Each row below holds a small network's activations on one input, seen along a few directions.
Each table varies a few parts of the input and shows all the possible inputs, shuffled.
Descriptions start from the smaller parts, as in this example, which fits no table here: values(2) and (point or ring(9) or (line(6) and ring(8))).
Shared parts are said once, and a part with two or three values counts as separate values.

Other details of the inputs shift rows strongly along two fixed directions, in all tables alike. That doesn't count.

A family of inputs:
x1: [-11 -13 -33  11   0   7   0   9  41  -9 -20 -15]
x2: [  3  -5 -24  -7 -17   2 -21 -13  39 -18 -34 -34]
x3: [ -8  -5  -9 -10  16  -9 -24 -21  11  -5 -12 -11]
x4: [  5   2   0  12 -15   8  33   8  -1   4  43  -4]
x5: [ -6 -23 -34   7  11  11 -13   1  44  -4 -34 -21]
x6: [-17  -7 -32 -10   4 -13 -32 -16  36 -20 -24 -26]
x7: [ 13   9  40   7  -5   1  17  -6 -52  17   4  22]
x8: [ -4 -13  16  -5   5   9 -12 -10  -4  -8 -20  17]
x9: [  5  -7  -5  -7  -9  17  12  10   1   8  15 -15]
x10: [  0   0 -11   0 -20  16  35  25   2   6  43  -9]
x11: [  9   0  28 -11  -8  -1  -8 -12 -28   6 -31   3]
x12: [ -8 -24 -13   8   5  14   6  11  11   1   1   2]
x13: [  7   8 -12   9   8   8  14  19  -7  15  41   1]
x14: [  0  12 -22  11  -4   3  19  24   6   8  46  -1]
x15: [ 11  13  12  -6  10  -9 -16  -9  -6  11  -7   7]
x16: [ -2  -3 -14   3  13   4  19  14 -12   9  44   0]
x17: [  5  17   5   8  -1  -7  31  25 -33  10  52  23]
x18: [ -6   5  -4  -2   3 -13   8   6  -8  -1  23   6]
x19: [ -9  -9 -24   9 -14   5 -10   1  20 -13 -17 -32]
x20: [  6  10  36 -16 -19 -16 -17 -20 -28  -7 -53   8]
x21: [  1 -20 -28   8  -2  17  -1   1  34  -3  12 -39]
x22: [ 10  11  42  -5  13  -2  -1 -12 -16   4 -37  29]
x23: [ -6  11  19 -15   5 -28 -26 -32  -6 -12 -31  11]
x24: [ -3 -16 -27  17  -2  21  12  11  19   5  29 -31]
x25: [-12 -12  -3  -2  -7   6  -9  -2  13 -20 -15   9]
x26: [ -2   6 -28  -1  -1  -7 -22  -1  35  -8  -8 -20]
x27: [  6   2 -12   8  11   6  20  24 -18  12  47   4]
x28: [  2  16   2   1  -3 -12   1   9 -12   6  12  11]
x29: [  8  10  12  -5  10  -9 -11   0 -20  13  -4  10]
x30: [ -1  14  44  -8  -3  -5  -6 -14 -14  -9 -27  35]
x31: [-1 -1 10  6  8 24 23 13 -3  3 29 18]
x32: [ -2   7  16 -12   3 -30 -28 -14 -12  -9 -35   7]
x33: [-2  7 -3 14  1 16 38 24  8  3 31 14]
x34: [ 19   5  20  -7  -6   4   3 -12 -12   8  -9   2]
x35: [  5  13  42  -1 -12 -17  -4 -22 -27   1 -26  13]
x36: [  6  14  35  -7  13 -13  13 -15 -47  13  17  33]
x37: [-14 -19  -6   0  -5  -5 -19  -4  22 -14 -39   0]
x38: [ -7 -15 -35  -5  14  -3 -26   3  23  -6  -9 -29]
Description of these inputs: values(2) and (ring(5) or ring(6) or line(8)).
Changing only the values(2) part turns x28 into x29. The same change can be made to x19. Which row results? -> x7
Start at x31 and move only the ring(5) part, one step at a time. The first step leads to x8. Which rows follow, in order? -> x12, x5, x22
Change only the values(2) part in x22. List by row number the other rows that result. -> x33
Change only the values(2) part in x24. List by row number the other rows that result. -> x35

A family of inputs:
x39: [ -3  -4 -30   6  -3   9  23  18   4   5  49 -16]
x40: [-16 -19 -25  -5   2   2 -28  -5  38 -24 -41 -19]
x41: [  2   2 -11   0  10   1  -9   2   5   2   4  -4]
x42: [ -2  -3 -12   0 -10   8 -16  -5  30 -12 -24 -26]
x43: [10 -1  9  2  1  8  7 -4  5  4 -8  1]
x44: [  0 -12  -9  14  -6  17  30  21 -15  13  40  -3]
x45: [ -1  -1  -2  12 -14  19  34  14  -5   2  44  -2]
x46: [ -2 -17 -24  11  -2  27  27  14  22   2  37 -16]
x47: [ 15  20  40  -5   4 -10  13   0 -44  20  17  30]
x48: [ -2   7  -7   1   5 -12 -11  -1  10  -2  -8  -4]
x49: [  3  16  43  -9   3 -29 -11 -22 -34   0 -23  29]
x50: [  2   5  24  -3 -16  -7   8  -5 -19  -2  -8  22]
x51: [ -3   6   9 -13  -2 -21 -24 -22  -4  -9 -34  -1]
x52: [  4  11  27   2   2  -2  17   7 -23   4   1  34]
x53: [-11 -11 -18  -6   8 -11 -37 -16  24 -15 -32 -17]
x54: [  2   7   5   0   8 -11 -12  -5  -3   2  -6  10]
x55: [  7   9  34   1   6   3  14  -3 -25  12  -2  31]
x56: [ -4  -4 -13  -3 -11   0 -19  -1  29 -11 -32 -13]
x57: [ -5 -11 -14 -15   4  -6 -37 -16  20 -11 -30 -25]
x58: [ -1  -2 -44  10   0  14  23  28  20   8  52 -25]
x59: [ -3   5 -26   4   1   0   6  12  15   1  19 -15]
x60: [-3 -5 14 -1  4  8  7 -6 -9  1 -3 14]
x61: [  2   2  12  -6   8  -6  -5  -8 -18   0   3  10]
x62: [ 10   1  17   3  -2   0   2   1 -22  12 -13   7]
What is each input in this table made of? -> values(2) and (point or ring(5) or ring(6))
Changing only the values(2) part turns x52 into x40. The same change can be made to x55. Which row results? -> x60
Change only the values(2) part in x47. List by row number the other rows that result. -> x57
Change only the ring(6) part in x57. List by row number the other rows that result. -> x39, x49, x51, x53, x61
